Each row below holds a small network's activations on one input, seen along a few directions.
Each table varies a few parts of the input and shows all the possible inputs, shuffled.
A made-up example of a description, with smaller parts first: one of 2 separate values, together with either a single point or one of 11 places around a ring or (one of 4 places along a line, together with one of 8 places around a ring).
Shared parts are said once, and a part with two or three values counts as separate values.

Other details of the inputs vary at random and push rows far along two fixed directions, the same in every table; ignore that.
These rows show it; all are for the same input, with only those details redrawn:
[-3.37 -4.08  1.88 -0.33  3.75 -0.75  3.61 -3.63 -0.72  1.96 -1.12 -0.48
 -2.14]
[-2.16  1.95 -1.27  5.20  1.36 -4.73 -2.79  3.87  3.95 -1.76  2.00 -6.53
 -1.52]
[-1.76 -0.32  0.10  0.70  1.69 -0.76  0.11 -1.09  0.99 -0.52  0.40 -1.80
 -0.83]
[-0.13  1.34 -0.45 -1.41  0.19  1.83 -0.94 -2.22  0.48 -1.76  0.64  0.18
  0.71]
[ 1.29  3.04 -1.09 -2.89 -1.18  3.79 -2.14 -2.79  0.29 -3.00  1.01  1.53
  2.03]
[ 0.88  1.90 -0.54 -3.45 -0.61  4.03 -1.05 -3.76 -0.35 -2.24  0.53  2.18
  1.73]
[-1.27  2.76 -1.52  3.95  0.60 -3.24 -3.22  3.07  3.57 -2.42  2.04 -5.31
 -0.68]
[-2.49 -2.50  1.17 -0.55  2.73 -0.07  2.26 -3.11 -0.33  0.87 -0.62 -0.34
 -1.35]

Table:
r1: [ 0.49  3.42 -1.55 -2.24 -2.00  1.99 -1.22 -0.75 -0.38 -2.70 -0.42  4.13
  1.67]
r2: [-0.64  2.56 -2.45  1.19 -2.33 -2.78 -2.28  2.56  1.48 -1.57  1.09 -0.75
 -0.25]
r3: [-2.56 -4.12  2.76 -0.71  4.17 -0.43  3.37 -2.86 -1.65  1.94 -1.08 -0.86
 -2.76]
r4: [ 1.14  0.76 -1.33 -4.20 -1.92  2.40 -1.23 -3.81 -1.13 -2.12  1.05  2.43
  2.38]
r5: [ 1.60  1.93 -0.37 -0.99 -0.22  1.84 -0.19  0.86 -1.24 -1.35 -1.16  1.94
 -1.00]
r6: [ 2.36  1.83 -0.76 -2.51 -1.51  2.87 -0.45  0.31 -1.13 -2.72 -1.97  3.38
  0.65]
r7: [ 1.54  5.07  0.32  2.76 -2.83 -0.83  0.61  0.94 -0.69  1.77 -2.47 -3.63
  0.19]
r8: [-2.44 -4.66  0.93 -0.70  1.06 -2.20  4.68 -1.24 -1.44  2.25 -2.20  1.52
 -2.31]
r9: [ 0.62  3.17 -1.03 -3.12 -1.95  3.90 -0.65 -1.98 -0.40 -1.64 -0.52  4.19
  0.74]
r10: [ 2.42  3.47 -0.06 -0.11 -1.86  3.01 -3.59  2.19  0.78 -0.87  1.99  2.13
  2.54]
r11: [-4.19 -2.80  1.97  3.55  3.68 -4.53  2.96  2.33  0.23  2.67 -1.50 -2.67
 -5.21]
r12: [ 2.88 -0.22 -0.02 -0.70 -1.31  1.91 -1.11  1.21 -0.95  1.38  1.07  1.82
  1.05]
r13: [-1.03  1.32 -0.98  1.28  0.70 -1.97 -1.66  0.53  1.28 -2.50  0.94 -1.51
  0.85]
r14: [ 1.83  0.29 -1.10 -1.98 -2.07  0.90 -0.27  0.82 -0.95 -1.31 -1.24  1.41
 -0.56]
r15: [ 2.43  3.83  0.73 -0.18 -1.96  1.95  0.89 -2.89 -2.08  1.15 -1.93 -3.24
  2.19]
r16: [-2.59 -5.33  1.86  0.14  1.45 -0.80  3.43 -1.75 -0.61  5.53 -0.05  1.63
 -1.12]
r17: [ 1.86  1.08 -0.54 -3.39 -0.80  3.19 -0.25 -2.60 -0.70 -3.50 -0.29  2.87
  2.97]
r18: [ 1.50  0.32 -0.95  1.34 -2.37 -0.86 -1.64  2.98  1.56 -0.07  1.69  0.70
  2.54]
r19: [-2.41 -3.67  1.70 -1.44  1.41 -0.82  3.62 -1.62 -2.06  3.29 -1.41  0.80
 -4.05]
r20: [ 1.29  1.69 -0.30  5.35  0.49 -2.45 -2.98  6.61  2.15  0.11  1.59 -2.72
  0.07]
r21: [ 0.53 -0.19 -0.62 -0.67 -2.01  0.45 -1.19  0.09  0.08  1.08  1.58  3.03
  2.67]
r22: [-2.75 -3.86  1.51  0.04  2.36 -1.75  4.95 -0.90 -1.23  1.44 -2.99  2.21
 -1.97]
r23: [ 0.25  0.52 -1.06 -2.20 -1.17  1.35 -1.20 -2.55  0.31 -0.93  1.41 -0.56
  0.38]
r24: [-0.38 -6.44  2.16  0.01  1.57 -0.81  3.53  0.02 -1.69  4.26 -1.57  1.60
 -0.84]
r25: [ 1.89  0.11 -0.23 -1.62  0.43  1.59 -0.66 -0.47 -0.54 -2.79 -0.88  0.10
  1.01]
r26: [ 2.41  0.81  0.10 -1.87 -1.93  3.67 -0.45 -0.17 -0.34 -0.92  0.15  5.61
  4.38]
r27: [ 1.51  0.13  0.44 -1.13 -1.67  1.93 -1.51  0.58 -0.27  1.68  1.80  1.72
  1.04]
r28: [ 1.12  3.98  0.68  7.91 -1.63 -4.56 -0.99  5.63  2.10  4.01 -0.21 -7.36
  1.26]
r29: [ 1.21  1.82 -0.46 -1.00 -1.77  2.51 -1.82  0.00  0.08 -0.65  1.08  4.87
  4.07]
r30: [ 1.97  0.31 -1.19 -3.45 -1.97  2.02 -0.65 -2.31 -0.55 -2.66  0.63  1.37
  2.33]
r31: [-0.89  1.82 -1.78  0.62 -1.94 -1.31 -1.32  1.35  1.47 -0.21  0.80 -0.98
 -1.53]
r32: [-3.37 -4.08  1.88 -0.33  3.75 -0.75  3.61 -3.63 -0.72  1.96 -1.12 -0.48
 -2.14]
r33: [ 2.07  1.99 -0.65  0.00  0.65  0.99 -2.04  0.85 -0.08 -2.69  0.59 -1.54
  0.13]
r34: [-0.89  1.07 -1.01  3.93  0.46 -4.74 -3.28  4.21  2.79 -1.06  2.74 -7.51
 -2.45]
r35: [-0.51  1.19 -0.16  2.66 -0.32 -0.40 -1.75  2.58  2.25  0.94  1.53  0.25
  1.24]
r36: [ 0.40  0.13 -1.66  4.14  0.13 -5.23 -2.92  5.22  2.72 -2.14  1.26 -7.20
 -1.48]
r37: [-0.04 -2.39  0.54 -1.29  0.69 -0.12  2.54 -0.51 -2.30  1.89 -1.54  0.98
 -3.14]
r38: [-0.85 -5.28  1.62 -1.22  3.13 -0.79  3.46 -2.58 -2.52  2.46 -1.03 -1.36
 -3.03]
r39: [-0.78 -5.65  2.80  0.94  2.88 -0.45  3.81  0.42 -1.49  3.44 -2.32  2.24
 -0.50]
- The inputs of r32 and r35 match in every part but one. If r23 is changed in the same way as r32 into r35, which row does it become? => r16
- What is each input in this table made of? => one of 3 separate values, together with either a single point or (one of 2 separate values, together with one of 6 places around a ring)
- Which other rows does r12 become when the choice among 2 separate values takes its other values? List them by row number. => r20
- List by row number the other rows that have the choice among 3 separate values in common with r11. => r1, r2, r5, r6, r7, r8, r9, r14, r19, r22, r31, r37
- Which other rows does r39 become when the choice among 3 separate values takes its other values? List them by row number. => r6, r25

Table:
r40: [ 1.45  2.96 -1.49 -0.19 -1.05  0.60 -2.79 -0.11  1.21 -2.74  1.31 -3.12
  0.68]
r41: [ 0.78  4.35 -1.51  1.03 -0.87 -0.09 -3.34  0.37  1.77 -3.13  1.66 -3.66
  1.06]
r42: [-2.78 -1.76  0.10  4.11  2.39 -4.45 -0.68  2.97  2.62  0.42  1.64 -3.15
 -1.14]
r43: [ 0.27  4.80 -1.87  0.86 -1.62 -0.37 -3.12  0.51  1.83 -2.89  1.37 -3.21
  0.32]
r44: [ 0.22 -1.99  0.82 -4.17  1.14  2.50  2.32 -4.79 -2.79 -0.16 -1.45  1.32
 -1.03]
r45: [-2.95 -3.73  2.39  3.57  2.13 -3.65  4.02  0.86 -0.51  5.59 -1.69 -1.48
 -2.15]
r46: [ 0.60  4.15 -1.73 -0.05 -1.49  0.06 -2.24  0.24  1.06 -3.40  0.25 -1.89
  0.28]
r47: [ 1.32  1.29 -1.51 -0.14 -1.28  0.61 -3.39  1.70  1.89 -2.42  2.37  0.13
  1.66]
r48: [ 4.06  3.06 -0.18 -5.00 -4.04  6.58  0.00 -2.99 -2.68 -0.36 -1.31  6.94
  4.05]
r49: [-1.54 -4.05  2.16  3.92  2.03 -3.68  2.83  2.17 -0.02  4.78 -0.88 -2.94
 -1.68]
r50: [-0.50  1.31 -1.21  0.08 -0.84 -0.09 -2.01  0.92  1.60 -1.40  1.66  0.97
  0.82]
r51: [ 0.56  2.48 -1.98  0.02 -1.65  0.13 -2.82  2.05  1.72 -3.02  1.37  1.36
  1.29]
r52: [ 3.79  0.76  0.77 -5.85 -2.68  7.03  1.54 -3.75 -3.80  0.66 -2.00  7.65
  2.68]
r53: [ 3.09  3.16 -1.16  1.62 -2.74 -0.24 -3.04  4.19  0.72 -0.74  1.09 -1.13
  1.45]
r54: [-0.63 -4.88  3.57 -2.59  1.82  2.87  5.62 -5.14 -3.94  5.50 -2.76  4.44
  0.61]
r55: [-3.55 -5.08  1.12  2.05  3.56 -3.73  2.79  1.47  0.31  1.73 -0.84 -0.33
 -3.45]
r56: [-2.29 -6.98  2.03 -2.19  3.33 -0.25  4.30 -2.82 -2.31  2.56 -1.25  3.10
 -2.18]
r57: [-1.90  0.15 -0.32  2.91  1.86 -3.83  0.03  2.15  1.33 -0.99 -0.54 -4.98
 -3.25]
- What is each input in this table made of? => one of 3 separate values, together with one of 6 places around a ring
- The inputs of r42 and r54 match in every part but the choice among 3 separate values. If r56 is changed in the same way as r42 into r54, which row does it become? => r53
- Start at r43 and move only the place on the ring of 6, one step at a time. The first step leads to r46. Which rows follow, in order? => r57, r44, r40, r41
- Which other rows does r57 become when the choice among 3 separate values takes its other values? List them by row number. => r52, r55

Table:
r58: [-1.70 -2.41  1.08 -3.28 -0.12  1.21  3.47 -2.73 -2.53  1.34 -2.30  5.49
 -0.65]
r59: [-3.36 -0.94  0.72  1.40  1.08 -2.35  0.73 -1.02  1.16  1.16  0.65 -0.98
  0.18]
r60: [-2.72 -2.49  1.19 -3.23  1.60  2.65  2.15 -5.45 -0.94  1.84 -0.19  3.76
  0.06]
r61: [-0.70 -2.13  1.71 -2.42  0.14  2.49  2.81 -5.48 -2.39  3.86 -1.09  2.68
  1.69]
r62: [ 0.19 -2.18  1.24 -2.71 -0.83  1.77  3.50 -2.71 -3.44  3.49 -2.78  4.48
 -0.15]
r63: [-3.64 -2.72  0.36  1.60  1.80 -2.94  1.92  1.56  0.40  1.69 -1.11  0.74
 -3.65]
r64: [ 0.47  2.22 -1.06  3.09 -0.36 -3.15 -0.44  4.31  1.35 -1.99 -1.88 -4.38
 -2.23]
r65: [-1.30 -1.60  0.26  1.74  0.72 -3.38  3.03  0.87 -1.37  2.71 -2.13 -1.95
 -3.07]
r66: [ 4.30  8.24 -4.29 -4.73 -5.57  5.80 -5.59  0.05  0.39 -6.77  1.58  4.46
  2.13]
r67: [-2.10 -1.12  0.73  1.68  0.28 -1.33  1.07 -0.97  1.29  2.21 -0.09 -1.51
  0.50]
r68: [ 0.44 -4.20  1.15 -3.23  0.09  2.07  1.95 -3.27 -2.53  2.89 -0.38  4.01
  1.14]
r69: [-0.19 -4.07  2.29  2.15  2.20 -1.30  1.36  1.94 -0.17  3.61  0.58 -0.38
 -0.20]
r70: [ 6.19  7.63 -2.67 -2.57 -6.27  5.98 -4.60  1.87  0.49 -4.54  0.37  5.34
  5.41]
r71: [ 0.49 -0.49 -0.89  2.15  0.67 -2.47 -1.55  3.12  1.77 -2.34  0.37 -4.42
 -1.02]
r72: [ 0.19  2.53  0.63  5.53  0.09 -2.33 -2.31  3.94  2.54  1.80  2.14 -4.76
  1.34]
r73: [-2.43 -0.32  0.93  0.95  2.62 -2.13  1.26 -1.74  0.20 -0.89 -0.80 -3.22
 -1.16]
r74: [-2.55  2.47 -1.87  3.84  0.95 -3.84 -2.90  2.14  3.75 -1.83  2.64 -5.39
 -1.78]
r75: [ 1.77  3.31 -0.33  2.67 -0.84 -1.83 -1.41  4.45  0.31 -0.93 -0.99 -4.54
 -2.16]
r76: [-0.52 -1.38  0.89  1.56  1.77 -2.75  3.08  0.93 -1.90  1.59 -3.43 -2.65
 -3.26]
r77: [ 1.90  0.89 -0.28  2.05  0.03 -1.40 -2.73  3.57  0.96 -1.36  1.40 -4.96
 -0.88]
r78: [ 0.65 -4.12  2.11 -3.38  0.08  2.84  1.90 -2.81 -2.27  3.43  0.08  3.61
  0.64]
r79: [-0.90 -2.47  1.68 -2.17  0.94  1.67  3.94 -1.98 -2.64  1.23 -2.57  6.03
  0.09]
r80: [-0.24 -1.63  2.27 -3.01  0.48  3.20  3.24 -6.02 -2.71  3.40 -0.65  0.75
  0.07]
r81: [-1.26 -2.18  1.79  1.99  0.32 -2.28  2.46  1.85 -0.87  4.39 -1.45 -0.62
 -2.48]
r82: [-0.80 -1.48  1.23  1.14  0.43 -2.02  2.91  0.86 -1.36  3.18 -1.61 -1.88
 -3.32]
r83: [-0.17 -0.53 -1.62  2.42 -0.34 -3.17 -1.72  3.12  2.49 -1.35  1.73 -3.72
 -0.85]
r84: [-0.21 -0.82 -1.10  2.58 -0.88 -2.75 -2.26  3.82  2.81 -0.33  1.83 -2.01
  0.41]
r85: [-1.37 -4.38  0.97 -3.95  0.86  1.41  1.95 -3.32 -1.54  0.72  0.17  5.04
  0.67]
r86: [-1.64 -1.88  1.48 -3.57  2.96  2.98  2.53 -6.20 -1.87 -0.18 -1.51  1.65
 -1.17]
r87: [ 2.99  4.02 -1.54 -3.87 -2.77  5.99 -2.27 -0.49 -0.79 -3.38 -0.08  7.23
  2.56]
r88: [ 6.12  5.27 -2.64 -3.39 -5.06  6.37 -5.67  1.07  1.22 -4.91  2.53  4.99
  6.62]
r89: [ 0.84  3.90 -0.06  3.69 -0.06 -1.86 -2.76  2.38  1.82 -0.81  1.14 -7.35
 -0.33]
r90: [ 1.20 -4.26  1.74 -2.17  1.16  2.49  2.43 -2.48 -2.66  2.84 -0.62  4.50
  1.97]
r91: [-0.09  0.62 -1.30  1.42  0.87 -2.78 -2.69  2.97  1.75 -4.14  1.37 -3.36
 -0.83]
r92: [-1.57  2.37 -1.83  3.02 -0.68 -4.66 -1.05  4.19  1.84 -2.16  0.21 -3.06
 -2.37]
r93: [ 7.04  8.18 -1.76 -2.59 -6.24  6.59 -5.16  2.11 -0.49 -3.01  1.13  4.69
  5.12]
r94: [-1.86 -1.52  2.08  2.01  0.85 -1.30  1.34 -0.76  0.19  4.38  0.43 -2.44
 -0.30]
r95: [ 2.86  2.38 -2.22 -5.95 -2.98  4.63 -2.89 -2.90 -0.71 -4.79  2.09  4.75
  2.97]
r96: [-0.67 -4.20  0.79 -4.28  2.96  2.57  1.82 -4.00 -1.98 -1.23 -0.83  2.92
 -1.84]
r97: [-1.22 -0.52  0.92  1.18  1.84 -1.05  1.68 -1.70  0.29  0.17 -1.56 -3.85
 -0.86]
r98: [-3.31 -4.86  0.36  0.74  2.82 -2.65  0.61  0.82  1.21  1.25  1.16  0.36
 -2.40]
r99: [-1.06 -0.74 -1.04  3.25  1.81 -2.62 -2.72  4.62  3.24 -1.50  2.60 -0.99
 -0.32]
r100: [ 4.65  8.17 -3.26 -3.92 -5.85  6.08 -5.15 -2.48  1.19 -5.14  2.15  1.45
  5.27]
r101: [-0.12 -2.07  0.67 -3.50 -0.49  1.92  4.42 -3.37 -2.72  1.48 -3.16  3.38
 -1.36]
r102: [-0.87 -2.02  0.95 -3.71  2.01  2.46  3.38 -3.34 -2.95 -0.65 -3.36  3.52
 -3.10]
r103: [-1.35 -1.23  1.35  2.57  1.34 -0.81  1.54 -0.27  1.10  2.15 -0.27 -0.89
  1.27]
r104: [ 0.69  3.89 -1.05  3.88  0.00 -2.70 -2.73  2.01  1.72 -1.46  0.56 -6.91
  0.20]
r105: [ 0.68 -3.83  0.63 -3.69  0.51  1.98  2.46 -4.22 -3.01  1.83 -0.51  2.59
 -0.05]
r106: [-1.32  3.14 -0.78  4.76  0.22 -3.11 -2.89  3.59  3.53 -1.55  2.25 -3.19
  1.84]
r107: [-1.75 -2.26  0.65  1.44 -0.02 -2.37  2.70  1.42 -0.01  2.55 -2.06  0.39
 -1.84]
r108: [-2.21 -1.80  1.16 -3.61  1.28  1.68  3.26 -6.47 -1.89  0.69 -0.66  2.31
  0.14]
r109: [ 0.45  3.33 -0.67  5.59 -0.47 -2.73 -2.90  3.77  2.62  0.59  1.79 -4.29
  2.35]
r110: [-0.89  0.34 -2.46  1.54  0.61 -2.68 -3.41  2.98  3.02 -3.03  3.05 -2.49
 -1.83]
r111: [-0.08 -1.21  0.99  3.18  0.74 -2.38  2.11  2.65 -0.91  3.03 -1.83  0.19
 -0.71]
r112: [-0.65 -1.71  1.33 -3.81  1.31  1.61  4.07 -3.38 -3.44 -0.71 -3.78  3.33
 -1.93]
r113: [ 1.30  0.83 -0.94  2.15 -0.98 -1.99 -2.80  3.48  1.64 -0.36  2.66 -4.16
 -0.67]
r114: [ 0.00  3.72 -1.66  4.07 -1.06 -3.26 -2.77  1.98  2.31 -0.44  1.89 -6.19
  0.39]
r115: [ 3.71  7.79 -2.76 -2.96 -3.78  6.73 -6.26 -0.80  1.86 -5.25  3.12  4.13
  5.77]
r116: [-1.78 -3.43  0.81  1.59  2.35 -2.39  0.74  1.83  0.92  0.32  0.98  0.89
  0.20]
r117: [-0.52 -4.01  0.92  1.07  2.82 -2.42  1.80  0.07 -1.29  1.18 -1.00 -3.06
 -2.20]
- What is each input in this table made of? => one of 3 separate values, together with one of 4 places along a line, together with one of 5 places along a line
- The inputs of r102 and r87 match in every part but the place on the line of 4. If r112 is changed in the same way as r102 into r87, which row does it become? => r79
- The inputs of r85 and r91 match in every part but the place on the line of 4. If r62 is changed in the same way as r85 into r91, which row does it become? => r76
- Which other rows does r67 become when the choice among 3 separate values takes its other values? List them by row number. => r84, r107
- Which other rows does r85 become when the choice among 3 separate values takes its other values? List them by row number. => r58, r59
- Start at r70 and move only the place on the line of 4, one step at a time. The first step leads to r107. Which rows follow, in order? => r101, r64
- Which other rows does r96 become when the place on the line of 5 takes its other values? List them by row number. => r71, r77, r91, r117
